A small network was shown many inputs. Here are its activations along a few directions, one row for each input.
Each table varies a few parts of the input and shows all the possible inputs, shuffled.
Descriptions start from the smaller parts, as in this example, which fits no table here: one of 8 places around a ring, together with either a single point or (one of 2 separate values, together with one of 4 places along a line) or one of 11 places around a ring.
Shared parts are said once, and a part with two or three values counts as separate values.
In the rows, zero is written as 128.

Other details of the inputs vary at random and push rows far along two fixed directions, the same in every table; ignore that.

Table:
r1: [135 138 109 131 143 137  78 140 102 148 138 149]
r2: [132 106 107 145  92 147 130 101 173 116  86  96]
r3: [146 132 134 107 135 122  91 133 124 170 141 169]
r4: [130 161 133 137 135 118  80 133 119 134 145 156]
r5: [127 157 139 144 144 109  94 117 100 136 144 164]
r6: [ 60 150 115  68 160 107 162 199  93  95 207 133]
r7: [143 100 129 145  93 153 140 101 150 101  74 110]
r8: [133 133 114 140 151 127  91 125  83 150 135 156]
r9: [131 153 139 138 147 113  84 126 113 131 149 160]
r10: [ 85 112 144  96 145 134 235 178 120  62 151  60]
r11: [128 101 115 143  96 148 128 105 172 118  96  93]
r12: [146 130 140 173 129 124 156  97 143 119 105  95]
r13: [150 136 129 115 129 112 108 125 109 171 136 179]
r14: [122 125 110 130 115 116  93 109 109 130 131 184]
r15: [153 106 116 169 137 142 155 104 128 132  95  85]
r16: [ 84 121 140  68 124 119 236 179 171 105 165  61]
r17: [159 113 134 131 109 148 144 119 176 160  98  85]
r18: [173 110 148 132 106 152 156 115 152 141  74 101]
r19: [145 139 131 163 120 136 138 110 164 118  97  84]
r20: [ 68 166 160  77 150  96 172 189  88  67 199 152]
r21: [137 129 115 134 155 132  82 132  97 145 139 153]
r22: [142 136 134 113 131 118 101 126 110 175 137 172]
r23: [130  93 122 146 108 144 132  99 167 115  98  98]
r24: [113 124 115 125 117 120  87 111 109 133 134 178]
Each input here is: one of 4 separate values, together with either a single point or one of 5 places along a line.
The inputs of r19 and r16 match in every part but the choice among 4 separate values. If r12 is changed in the same way as r19 into r16, which row does it become?
Answer: r13
List by row number the other rows that have the choice among 4 separate values in common with r7.
Answer: r2, r11, r14, r23, r24

Table:
r25: [131 132 108 131 122 120  96  98 143 156 114 164]
r26: [122  83 109 142 104 155 198 123 183 145 101  31]
r27: [154 126 143 120 125 137  68 124 150 149 127 144]
r28: [163 157 145 156 123 123 113 107 111 135 115 166]
r29: [ 98 131 116  54 139 100 174 193 111 110 186 144]
r30: [151 132 131 105  99 139  97 127 114 163  95 154]
r31: [155 121 145 158 152 131  98 114 102 172 134 141]
r32: [135 150 117 169 117 125  93  95 106 106 115 159]
r33: [120  69 124 133 124 156 192 104 189 115  93  50]
r34: [ 58 145 108 102 159 107 158 178  79 111 202 113]
r35: [153 128 164 140 134 137  97 116  96 140 102 157]
r36: [146  96 106 132 121 131  87 116 132 133 115 168]
r37: [123  88 133 171 119 159 191 103 151  64  94  46]
r38: [ 52 153 127 118 153  85 160 155  95 100 208 126]
r39: [139 123 175 160 110 136 215 104 168 105  76  48]
r40: [ 63 148 105  86 171 112 160 175  84  95 185 122]
r41: [129  90 112 131  86 167 201 125 179 106  85  56]
r42: [152 109 127 115 140 134  93 105 126 163 117 155]
r43: [149 139 166 167 127 138 190 119 199 107 100  34]
r44: [ 91 140 133  70 134  78 175 168 127 100 192 157]
r45: [142 143 147 120  95 116 100 101 130 151 102 166]
r46: [ 82 158 157  69 146 111 179 197  79 106 174 137]
r47: [145 112 151 113 108 135  90 110 118 148 103 162]
r48: [166 147 120 135 159 138 107 128 102 170 108 142]
r49: [152  94 162 159 125 158 210 114 156  94  93  52]
r50: [ 74 122 119 104 163 100 154 169  89  61 191 139]
r51: [119  89 128 126  83 163 197 124 180 113  67  46]
r52: [112  88 149 165 117 156 188 101 151  71  78  37]
r53: [139 122  91 116 127 143  92 122 128 167 107 152]
r54: [137 104 118 130 103 147  89 110 126 130 114 172]
r55: [158 114 147 167 131 122 216 114 174  99  94  55]
r56: [156 111 135 121 109 141  96 109 120 140 117 167]
r57: [159 126 140 142 164 135 100 111 106 156 116 150]
r58: [134 150 122 136 106 125  70 116 168 141 125 153]
r59: [ 79 166 152  65 131  90 149 177 149 106 203 138]
r60: [165 103 123 123 127 124  95 116 126 142 118 164]
r61: [126 128 112 146 109 115  94 102 140 172 131 155]
r62: [ 62 142 127  76 109 100 170 162 127  87 189 165]
r63: [161 143 125 151 146 134 106 131  98 187 126 133]
r64: [ 77 141 100  96 158 103 161 186  84  74 186 132]
r65: [132 167 124 169 131 123  65 109 134 114 126 136]
r66: [180 139 115 144 146 129 109 138 102 149 109 151]
r67: [157 155 137 149 153 116 110 104 117 158 115 155]
r68: [ 48 160 145  99 134  92 161 157  91  66 180 142]
r69: [ 78 147 137  62 146  87 174 158 127 121 191 147]
r70: [140 117 156 177 130 129 216 104 172 137 108  34]
r71: [161 147 123 112 117 142  74 139 147 164 120 136]
r72: [148 105 132 130 127 130  91 108 122 180 135 146]
r73: [ 60 147 138 100 162 113 128 178 111  66 202 120]
r74: [130 148 110 162 147 117  91  91 111 130 116 146]
r75: [ 63 168 119  91 156 115 135 194 106  79 198 113]
r76: [146 135 128 138 115 110 101 101 134 183 133 151]
r77: [152 115  87 125 114 134  94 132 129 147 107 161]
r78: [168 165 136 141 144 143  82 146 126 156 118 131]
r79: [154 125 112 123 120 133  98 125 119 195 126 138]
r80: [161 143 156 148 151 139  75 130 130 141 125 139]
r81: [126 105 133 122 101 142  83 111 124 137 100 167]
r82: [127 116 116 171 146 132  80 101  95 143 133 133]
r83: [124 135 130 130  88 122  93 102 136 140 100 171]
r84: [158 130 108 107 133 137 100 122 123 178 110 147]
r85: [ 67 149 119  59 130 119 138 200 141 107 194 130]
r86: [172 148 128 142 128 146 110 132  95 146 108 154]
r87: [130  92 118 147 101 127 201 108 199  97  95  67]
r88: [129 107 113 165 112 164 199 118 147  78  86  37]
r89: [144 141 105 171 135 109  92 102 111 109 117 155]
r90: [130 142 115 147 121 143  85 120  87 124  94 142]
r91: [124  86 139 139 109 160 164 121 213 101 101  40]
r92: [163 131 115 114 101 145 103 125 116 155 109 159]
r93: [131 121 112 155 158 137  82  98 100 128 117 142]
r94: [128  98 114 139 121 136  84 109 128 169 132 151]
r95: [173 119 135 151 152 125 102 122 106 134 117 159]
r96: [ 80 150 144  66 116  94 178 162 120  97 193 160]
The inputs of r82 and r38 match in every part but one. If r57 is changed in the same way as r82 into r38, which row does it become?
Answer: r67
The inputs of r70 and r31 match in every part but one. If r96 is changed in the same way as r70 into r31, which row does it become?
Answer: r56
Describe the family of inputs behind these rows.
Answer: one of 3 separate values, together with one of 4 places along a line, together with either a single point or one of 5 places along a line
List by row number the other rows that have the choice among 3 separate values and the place on the line of 4 in common with r76.
Answer: r44, r45, r59, r69, r96
